Each row below holds a small network's activations on one record, seen along a few directions.
Records have a field called D. Each example row is followed by its value.
The word absent means that the record has no D.
Other fields move the rows too, some of them a lot.
Random noise pushes rows far along 4 fixed directions. That doesn't count. These rows show it; they differ only by the noise:
[ -72 -108   -1  -18   61  -65  -45   67   43   30   66    0   91  116
  -43   13  188   62  -50   -9   71  -30   49]
[-336 -130 -116  158  200  135  221 -260  425  405  -68 -184    0  309
 -150   72  788   18 -137  -72 -107  268 -171]
[ 136  478 -171  -88 -126   17   68 -182 -176    1  -12  117  283  -27
 -440 -319 -308 -219  117  102  -30 -479  -22]
[ 253 -221   -1   -1  132 -217 -186  472 -263 -238  170   98  -27  -39
   64  -26 -208  185  -29 -108  287 -167  222]
[ -34   86 -183  -57 -134   74 -295  127  261  -65 -136   -8  184 -117
 -167   -4 -235  192 -191  128   93   74  173]
[-127  118 -220  114   91  141  145 -199  272  263 -107  -98   69  134
 -299  -80  326  -21  -93  -21  -64   53 -102]

[ -52   17 -193 -119 -324  129 -457  293  354 -226 -128   39  219 -220
   91  129 -499  283 -298  212  108  153  223]
d2
[ 342  130 -383  355  282  216  197  212   12   97 -185  -35 -320 -124
 -251 -159 -110   99 -117 -241  119  -18 -117]
d1
[  85  463 -367  194  125  251  483 -370   57  374  -75  -10  -78  187
 -456 -261  211 -296   79  -90 -196 -219 -330]
d2
[ 226  189  -56  -21  -18  -55  -27  139 -278 -191  151  192   71  -46
  -60 -219 -321 -114   32  -23  101 -405   12]
d6
[-135  -66 -120   -2    4  188 -219  118  446   59 -155  -72 -133  -64
  102  156   41  307 -215   79    4  351   62]
d7
[-161 -256  315 -158   49 -225  -69  -24 -175 -119  205   85  204  212
  297   55  241  -21   72   53   39 -161   74]
d4
[-417 -206  239 -144  -57 -120  187 -300  122  220  270   -6  232  420
  197   77  653 -208   77  129 -167  -56 -113]
d6
[-187   24  -41  -17  -26   21   44 -124  224  131  -33  -29  124   75
   -1  -14  128   -6  -25  155 -120   32  -11]
d4
[-313 -111  166 -136 -187   43   46 -285  208   82   -9    7  265  213
  122   22  384  -84   35  200 -119  -23  -16]
d3
[ 133  148 -206   95  144   -6  187  -44 -101   78   42   25   34  104
 -304 -208   62  -98   22 -104   36 -245  -50]
d8
[ 332  559 -313  264  267  216  527 -446 -165  276 -181    0 -109    6
 -426 -434   21 -263  196 -155 -118 -323 -284]
d7
[ -61 -284   31  -34  171 -199  181  107 -100   98  201   -5   12  285
  133   -7  327  -83    8  -77   36  -85  -13]
d8
[  67 -104  378   68  191 -181  146   23 -463   41  265   68 -129   96
  219   48  245 -144  182 -119   27 -220 -225]
absent
[  39    9  -16 -157 -104 -159   28    6 -220  -32  268  103  198  193
  -85 -150  -30 -233  139   76  -24 -437   -1]
d5
[ 189  -73  289 -130 -103 -220 -242  163 -296 -188  130   85   36 -180
  196   99 -418   89   85  117  105  -83   93]
absent
[  57 -332  -76  351  443   68  276   97  142  250  -53 -141 -370  139
   15  157  626  210 -105 -275   72  315 -156]
d1
[  62 -394  -57   52  100 -153   -3  286  -52   16  237  -10  -13  180
  166   -4  167   20  -31  -97  127  -65   89]
d5
[ -64  307    1 -167 -295  140  -80 -314   38  -45 -123   99  340   27
 -110 -149 -170 -111   62  237  -85 -236   49]
d3

Which value of D does each new row have?
[ 190 -302 -192  203  107   69  -85  346  167 -103  -81  -42 -157  -61
  115  -18  -45  282 -151  -86  215  165  196]
d3
[-263  231  138 -283 -357   27 -132 -193  112  -42   43  102  394   60
   86   65  -88 -110   15  288 -108 -167   -7]
d2
[  36  186 -155  -11   -7   12   99 -206   32   63  -31   28  119   30
 -221 -174 -103  -85   49  103  -96 -186   -9]
d4
[ 540  222 -401  343  448   65  511  -39 -254  172  -42    0 -349   25
 -327 -358  -48 -102  148 -293   22 -237 -150]
d7
[-143 -343 -141   38   10   26 -122   62  382  129    5 -107   45  162
   52  126  251  154 -196   -3   34  269   88]
d5
[  29  424 -204  -52 -141   77   43 -300  107   49 -136   41  211  -57
 -322 -214 -303 -116   27  223 -136 -168  -22]
d4
[-192    2 -382  209   51  228  254 -269  503  459 -115 -196   24  234
 -264  -96  477 -107 -153  -41 -159  166 -162]
d5
[-259  124 -226   92   -5  199  210 -286  355  293  -16  -66  121  183
 -155  -95  341 -134  -99   38 -152    1 -199]
d6
[-333   39  355 -466 -338 -166 -144 -254  -77  -97  218  149  393  196
  185   62   69 -141  179  378 -183 -294   13]
d7
